These are the activations of a small neural network, seen along a few directions. Each row is one input.
Each table varies a few parts of the input and shows all the possible inputs, shuffled.
A made-up example of a description, with smaller parts first: one of 6 places along a line, together with either a single point or one of 11 places along a line or (one of 2 separate values, together with one of 8 places around a ring).
Shared parts are said once, and a part with two or three values counts as separate values.

Rows:
R1: [ 40.3   6.5 -22.6  29.1 -33.4 -62.5   5.4  34.4 -20.0 -41.2  47.4]
R2: [ 31.3  46.4 -18.5  33.4 -57.8 -68.2   6.2  27.7  25.2  -8.4  24.4]
R3: [  5.5   7.4  32.2 -60.0  34.9  55.1  -7.3   2.9  29.5 -18.5 -23.6]
R4: [ 44.8  50.7 -43.9 -30.7 -23.3 -45.6  15.1 -31.1  27.8 -18.0  14.0]
R5: [-26.5 -34.3  25.4  42.4  14.9  29.3 -40.3  52.8 -25.5  76.8  -7.4]
R6: [ -3.7  -8.9  -0.3 -53.7  27.3   5.6  49.9 -55.0   3.0 -39.6  31.8]
R7: [ 14.1   4.9 -17.9 -66.0  21.2  -5.4  46.2 -39.2  36.7 -15.3 -15.2]
R8: [-40.2   4.9  38.1 -53.9  24.0  54.8  -3.0 -24.7  -1.3 -41.6   5.9]
R9: [ 24.7   5.9 -44.0 -31.6 -20.9 -20.6  27.4 -36.3 -20.3 -51.0  59.4]
R10: [ 13.5   1.7 -18.4  30.9 -56.3 -39.4  16.8  22.5 -24.6 -45.5  75.6]
R11: [-24.4 -32.8  35.3  83.4   5.9  28.3 -21.7  10.0 -41.1  32.3 -32.8]
R12: [-19.3  16.6  24.3 -53.5  49.1  48.4  -2.0  -6.5   8.8 -37.1 -25.8]
R13: [-48.5 -46.8  33.3  81.0 -12.5  37.5 -22.3  -7.6 -48.1  22.7 -11.6]
R14: [ 47.4  20.8 -48.3 -45.8 -27.0 -37.4  21.2 -25.5   8.7 -25.3  17.6]
R15: [-21.9  17.4  18.6 -65.2  23.0  43.8  -7.4  -7.2  35.9 -17.8 -46.9]
R16: [-35.0 -13.1  19.6  85.4  -7.9  10.8 -35.3   0.8   4.1  54.8 -61.1]
R17: [-26.4  43.8  21.0 -51.4  28.8  33.1 -10.8 -15.2  53.5 -12.2 -49.2]
R18: [ -3.0 -46.9  33.8  76.2  -5.6  42.2 -28.0  16.9 -19.9  51.7 -41.4]
R19: [ 19.3   3.5 -12.8 -57.2  47.5  -8.2  46.2 -40.8   9.3 -37.1   3.7]
R20: [ 31.6  15.5 -29.0  18.8 -62.0 -60.6   9.5  36.4   7.4 -19.6  26.8]
R21: [ 61.7  -4.6 -19.3  19.5 -46.9 -47.4  -2.7  38.0   5.5 -26.3  43.5]
R22: [-73.4 -34.3  25.5  47.3   6.5  26.9 -31.0  32.5 -49.8  45.0  24.8]
R23: [-55.8 -23.1  13.2  35.9   1.0  11.7 -39.9  42.6 -21.3  77.0 -25.1]
R24: [ 74.6   5.7 -41.3 -41.5 -13.1 -26.6  12.7 -16.1   8.3 -27.8  33.1]
R25: [-30.9 -31.3  23.3  71.2 -21.6  29.4 -21.6   9.0 -16.1  54.6 -59.4]
R26: [-57.2   1.9  13.2  50.5  12.4   0.3 -45.9  37.2   2.9  81.9 -23.8]
R27: [ 51.3  22.6 -44.3 -30.5  -2.4 -32.7  27.0 -24.4 -17.4 -42.9  38.0]
R28: [ 15.0  30.5 -17.4 -49.4  30.4 -17.1  38.7 -45.7  55.4  -9.2 -19.2]
R29: [-50.1 -24.5  23.0  49.7  26.9  10.4 -40.5  43.6 -47.5  53.9  -5.0]
R30: [ 41.2  -5.9  -2.0 -64.4  36.9   4.4  37.6 -32.0  31.1 -16.0   1.7]
- What do these inputs look like to the network? => one of 5 places along a line, together with either one of 2 separate values or one of 4 places along a line
- Changing only the place on the line of 5 turns R23 into R22. The same change can be made to R20. Which row results? => R10
- List by row number the other rows that have the place on the line of 5 in common with R28. => R2, R4, R16, R17, R26
- Start at R17 and move only the place on the line of 5, one step at a time. The first step leads to R15. Which rows follow, in order? => R3, R12, R8
- Which other rows does R11 become when the choice among 2 separate values takes its other values? List them by row number. => R29

Rows:
R31: [-32.9 -25.8 -16.7   5.9  -6.0  -0.1 -14.2  36.8 -26.4  34.3   6.0]
R32: [ 40.1  40.4  -1.9 -36.7   6.8 -29.1   2.5  19.3  23.2   7.6  51.0]
R33: [-13.6 -12.6  37.9  36.0  -5.5  17.9  -7.2  20.8 -47.3 -12.7   3.6]
R34: [-28.0  18.9 -27.7 -26.6  -5.1 -10.4  34.5 -36.6  -8.3 -17.2  11.8]
R35: [  7.0   9.5  -6.8  63.5  -8.5  -9.6 -10.1 -12.8  27.4   8.5 -46.6]
R36: [  0.0  16.9  -3.6  25.8  -0.3 -13.0   7.3  15.0   3.2  53.5 -27.5]
R37: [ -9.0 -16.0 -10.0  17.2 -30.0   3.0 -38.6  30.0   6.2   8.2 -31.3]
R38: [ 34.7 -17.2 -13.3  -6.3 -15.3   6.5  44.9 -41.1 -13.8 -41.7 -10.8]
R39: [-17.6 -15.8   1.7  20.0 -28.1  22.5 -28.9  36.8 -21.7  -3.8  -9.1]
R40: [ 14.7  21.0  14.9  36.5 -16.6  -1.9  -9.5  13.2   5.6  16.2 -47.4]
R41: [ 46.7  37.5  19.5 -24.5 -15.9 -19.9   0.4  26.1  29.9 -31.4  27.0]
R42: [-34.5  -1.6  32.7 -64.6  68.3  58.9  -6.9 -26.5  38.3  35.0 -25.6]
R43: [ 24.1 -13.4 -25.9 -12.0  -5.8   8.5  48.9 -49.5   1.2   3.2  28.6]
R44: [ -6.4  -1.4 -18.0  46.8   8.0 -30.6  -5.7 -22.3  24.7  47.5 -22.6]
R45: [ 72.4 -14.6  -9.1 -28.2 -18.0  -5.8   8.0  -2.4   4.7 -22.5   1.7]
R46: [ -8.2  41.4   0.6 -21.8  -6.6 -25.5  -6.8   7.8  17.1 -63.9  10.9]
R47: [-13.2 -40.7  31.4  36.4  16.9   8.9 -17.1   9.0 -48.9 -26.9   7.5]
R48: [-23.5  26.3 -27.3 -36.5  11.7 -39.4   1.5   6.3  23.4 -27.1  35.1]
R49: [-13.0  19.4  -0.9 -13.1 -26.4   0.4  24.2 -39.4   0.8 -56.1  -1.6]
R50: [-27.6 -35.6  13.1  34.2  33.4   4.4   3.2  11.4 -34.4   9.7  39.6]
R51: [-22.8  -5.7 -30.0   5.8 -12.1  -8.0 -31.6  23.1  -3.0  43.9 -12.8]
R52: [-27.5  -9.2  51.9 -49.3  44.5  62.6  -6.8 -27.1  37.7  -5.5 -50.6]
R53: [-26.1 -18.4  12.8  24.1  12.2   9.7  -9.1  13.8 -42.0  23.4  31.6]
R54: [ 64.2  -3.4 -25.2 -32.8  -1.6  -9.8  17.1 -11.5   2.4  18.0  31.4]
- What do these inputs look like to the network? => one of 2 separate values, together with either a single point or one of 5 places around a ring or one of 6 places along a line
- Changing only the choice among 2 separate values turns R41 into R32. The same change can be made to R33. Which row results? => R53
- Start at R34 and move only the place on the ring of 5, one step at a time. The first step leads to R43. Which rows follow, in order? => R54, R32, R48
- Which other rows does R40 become when the place on the line of 6 takes its other values? List them by row number. => R33, R35, R37, R39, R47

Rows:
R55: [  2.3   8.2  18.9 -32.3  28.1  15.7  10.1 -14.0  26.0  39.6   3.7]
R56: [-17.4   0.2  43.9 -23.4  37.8  25.0   5.0 -44.6  -8.7 -39.4  19.9]
R57: [  7.9 -13.7   1.0  32.4  -1.7  -8.0   2.0  27.4 -33.5  53.4  10.4]
R58: [ 32.9  20.2 -69.6 -28.5 -30.9 -66.8  37.9  -8.7  50.4 -31.6  12.8]
R59: [ 67.9  26.5 -45.7 -35.5   8.2 -72.3  49.6   1.5  -3.8 -17.5  28.9]
R60: [-31.8   2.9   2.9   6.3 -19.0 -26.1 -15.0  35.7  19.2  17.5 -10.8]
R61: [ -7.8  10.6  -9.3   7.6  27.6  -5.6 -16.6  45.2  -7.4  31.3   8.4]
R62: [-30.8 -19.6 -10.0  46.3 -21.3 -38.7  -7.6  23.8  -5.3  19.5 -25.0]
R63: [ 22.5 -20.2   9.6  73.5 -43.6 -17.1 -18.0   8.6  -6.8  22.3 -37.4]
R64: [ 23.7 -35.8   5.5  50.9   8.3  -9.4  -5.0  12.5 -15.1  57.0  35.5]
R65: [-16.8 -22.2  12.5 -21.6 -22.4  14.1 -19.3  26.9 -18.9  -2.2  22.2]
R66: [-30.4  10.8  -1.5 -20.3  -7.0  -5.3  -3.7 -43.0  49.3  19.8 -25.4]
R67: [-14.3  -2.0  14.5 -49.7   8.7  16.7 -12.9 -40.4 -27.5 -15.3 -11.8]
R68: [  1.5 -51.9   0.2  37.2 -17.4   6.9 -14.3   6.2 -52.2   5.7  16.4]
R69: [ 41.4   6.2 -23.2 -31.3  -4.3 -26.6  52.8 -22.4   2.2 -89.9  72.8]
R70: [-21.6  -0.2 -21.9  -3.8  27.1  25.5  21.6 -34.6  52.9  30.5 -42.1]
R71: [-21.3 -28.0  -4.7  69.4 -27.4 -42.5 -14.5  -4.4  -4.3  39.1  -2.4]
R72: [ 83.2  31.9 -43.9 -15.1 -38.4 -61.1  16.6  -9.7  35.3 -42.8 -20.3]
R73: [-17.1  26.7   2.5 -30.2  28.3  -4.1 -20.4  17.0   5.7  16.7   5.2]
R74: [-44.9  34.1 -17.1  -8.6   6.3 -20.9 -17.9  17.5  26.3  12.3 -21.1]
R75: [ 55.7  -6.2 -41.7 -60.8 -27.7 -35.1  26.7  -9.6  -2.4 -54.2  54.4]
R76: [-15.2  -5.4  36.3 -19.8  37.1  61.1  20.9 -51.2   4.0 -24.8  15.1]
R77: [ -7.2 -31.5 -21.5  25.3 -18.6  22.8 -25.3   2.0 -46.8  -2.1  13.5]
R78: [ 16.8  11.4  17.4  -5.7   4.8  35.5  16.3 -20.9  40.5  12.6 -87.5]
R79: [  2.2  -4.4   4.6 -31.7  49.3  15.0  27.6 -23.4  -5.4  31.7 -51.0]
R80: [ -5.2 -14.8  -9.1 -32.0  39.7  56.0  25.2 -33.4 -11.2   5.5 -20.8]
R81: [  2.5  35.3  18.1 -18.0 -14.9   2.1 -28.1  34.9  26.9   2.2 -41.3]
R82: [-29.8  12.2  25.5  12.6   4.8  49.5   1.0  18.6 -12.7 -34.5  62.6]
R83: [-19.3 -33.7  34.6  58.3 -10.7   7.1   7.7  -8.0 -57.8 -22.7  40.2]
R84: [-23.8  -1.9  -3.3 -48.3   7.0  30.2 -21.8  23.9  -2.9 -11.4  21.3]
R85: [  6.8  28.1  11.9  18.3 -24.6  -3.1 -26.1  50.7   1.3   8.3 -40.1]
R86: [ 20.2  10.9   2.4  57.4 -34.7   3.4 -31.9  20.8   2.0  29.4 -15.7]
R87: [-21.1 -24.4  21.2  40.4   6.1  12.2  13.0  10.9 -60.6 -27.7  25.2]
R88: [-31.2  27.9  16.6 -10.8  26.6  40.4 -12.5  -9.0  -9.9 -45.3  36.7]
R89: [ 19.7  12.0  22.1  -8.2   9.1   3.5 -23.4  -7.1  51.3   6.9 -52.6]
- What do these inputs look like to the network? => one of 5 places along a line, together with either a single point or one of 6 places along a line
- Changing only the place on the line of 5 turns R79 into R76. The same change can be made to R61. Which row results? => R82
- List by row number the other rows that have the place on the line of 5 in common with R67. => R65, R68, R75, R77, R80, R84
- Which other rows does R77 become when the place on the line of 5 takes its other values? List them by row number. => R57, R62, R86, R87
- Start at R70 and move only the place on the line of 6, one step at a time. The first step leads to R66. Which rows follow, in order? => R74, R60, R62, R71

Rows:
R90: [-22.3   1.1 -20.3 -10.9 -25.8 -13.5  10.2 -12.5 -16.8 -26.2  32.1]
R91: [-19.1  16.8  25.2  40.6 -39.6  -7.2 -14.9  27.5  -8.3  30.4 -36.6]
R92: [ 74.8  31.3 -45.3  -4.3 -17.1 -49.2  19.2   2.1   1.5 -20.6  -5.3]
R93: [-11.6 -18.1  23.9  24.1 -31.0  19.4 -18.3  19.8 -18.5  -6.6  25.4]
R94: [-50.0   0.8  18.6  15.0   0.1   5.5 -11.6  35.6  15.3  36.6 -38.0]
R95: [ -9.6  -7.4   4.6 -13.6  27.0  14.1  19.3 -57.5 -12.4 -27.9   5.4]
R96: [ 29.5  13.4  -3.4 -47.4   8.6   6.4  29.2 -46.0  45.8 -18.4 -23.7]
R97: [-32.8   0.4  25.0  38.4  11.5  39.8  -3.6 -16.4  30.6  40.5 -43.9]
R98: [-14.4 -44.3  14.4  10.1  20.2  46.6  -5.2 -13.9 -20.0  -6.6 -19.2]
R99: [ -2.3 -32.1  12.6  -0.3  33.0  31.1 -27.1  12.0 -25.9  12.1  14.1]
R100: [-26.4  -3.9  -7.1 -21.8  16.9  -0.7  11.0  -2.7  -5.2 -35.4  29.1]
R101: [ 32.0  24.6 -13.3 -65.3  13.9  -8.9  25.4  -8.0  29.3   4.1   0.0]
R102: [-31.8  -0.9   1.1   6.5  19.4  12.0 -25.5  13.0   5.8  68.9 -32.8]
R103: [  3.4   3.0  -0.2  66.5 -24.3 -37.4 -14.8  23.9  -4.5  51.1 -22.7]
R104: [ 19.8   1.7 -19.9  21.1 -15.5 -40.7  25.4  -8.5 -23.8 -13.3  45.2]
R105: [ 30.1 -21.6  -3.1  56.1  -9.2  -7.0 -15.6  24.4 -30.3   2.7  32.1]
R106: [ 34.9  25.2 -16.1 -32.2 -38.8 -31.0  -0.4 -12.0  24.4 -36.6   3.9]
R107: [ -6.3  -0.6  -9.5 -31.1  27.0   3.7  14.9 -18.8  -9.6  -2.2  35.7]
R108: [ 12.9  27.6  -6.9 -58.9   0.1 -14.0  14.6   5.1  35.1 -31.6  -7.1]
R109: [-10.9 -17.2  20.0   7.5  23.4  30.8 -32.1  33.0 -12.5 -20.8   6.4]
- Changing only one part turns R103 into R104. The same change can be made to R102. Which row results? => R107
- What do these inputs look like to the network? => one of 4 places along a line, together with one of 5 places along a line
- Start at R98 and move only the place on the line of 5, one step at a time. The first step leads to R99. Which rows follow, in order? => R109, R93, R105

Rows:
R110: [  5.0   2.7  -9.4  74.0 -49.6 -37.1 -16.4  27.1 -13.6  40.9   3.3]
R111: [-25.0 -26.3  11.6  12.6  22.5  53.2  -4.7 -29.4 -28.3   5.2 -12.9]
R112: [ 31.6 -15.6 -17.2 -26.0   3.7 -15.9  35.8 -30.1   0.6 -32.4  48.2]
R113: [ -6.6  29.0  10.9 -23.4  -0.1   6.5 -25.4  26.9  10.3  18.4 -32.2]
R114: [ 36.3  28.7 -11.3 -17.3 -10.6 -11.6  20.8 -13.2  31.7 -19.3  -6.0]
R115: [  9.0  15.1  -4.4 -23.5   5.6 -13.5  28.9 -16.3  -1.6 -40.9  33.3]
R116: [-20.5   6.7  19.9 -20.2  20.6  20.8 -15.9  32.8 -10.5  -2.1  12.8]
R117: [-17.0 -20.4  21.4   3.4  20.7  43.2  -5.2   3.0 -19.5   6.1  -0.9]
R118: [-12.4 -10.6  12.7  10.3  19.8  12.8 -15.1  -2.9  19.4  26.6 -41.5]
R119: [-15.9 -23.5   0.8  12.4  11.8  31.5  -6.8 -24.7   4.3  31.5 -56.6]
R120: [-14.1 -20.8   2.4  70.3 -37.1 -35.3  -7.5  30.9 -42.8  13.6  41.7]
R121: [  1.8  25.7 -10.7 -24.1  -4.1 -16.4  -3.8  16.4  26.5  -4.6 -17.9]
R122: [ 40.9   1.6 -25.5 -26.7 -12.8 -34.7  22.6 -33.4  23.0  -8.6   1.5]
R123: [-13.0   7.8  -1.2 -21.8   9.6  -3.5  -7.4  12.9   0.5 -34.4  27.3]
- What do these inputs look like to the network? => one of 2 separate values, together with either a single point or one of 6 places along a line
- Changing only the choice among 2 separate values turns R115 into R114. The same change can be made to R120. Which row results? => R110
- Which other rows does R117 become when the choice among 2 separate values takes its other values? List them by row number. => R118
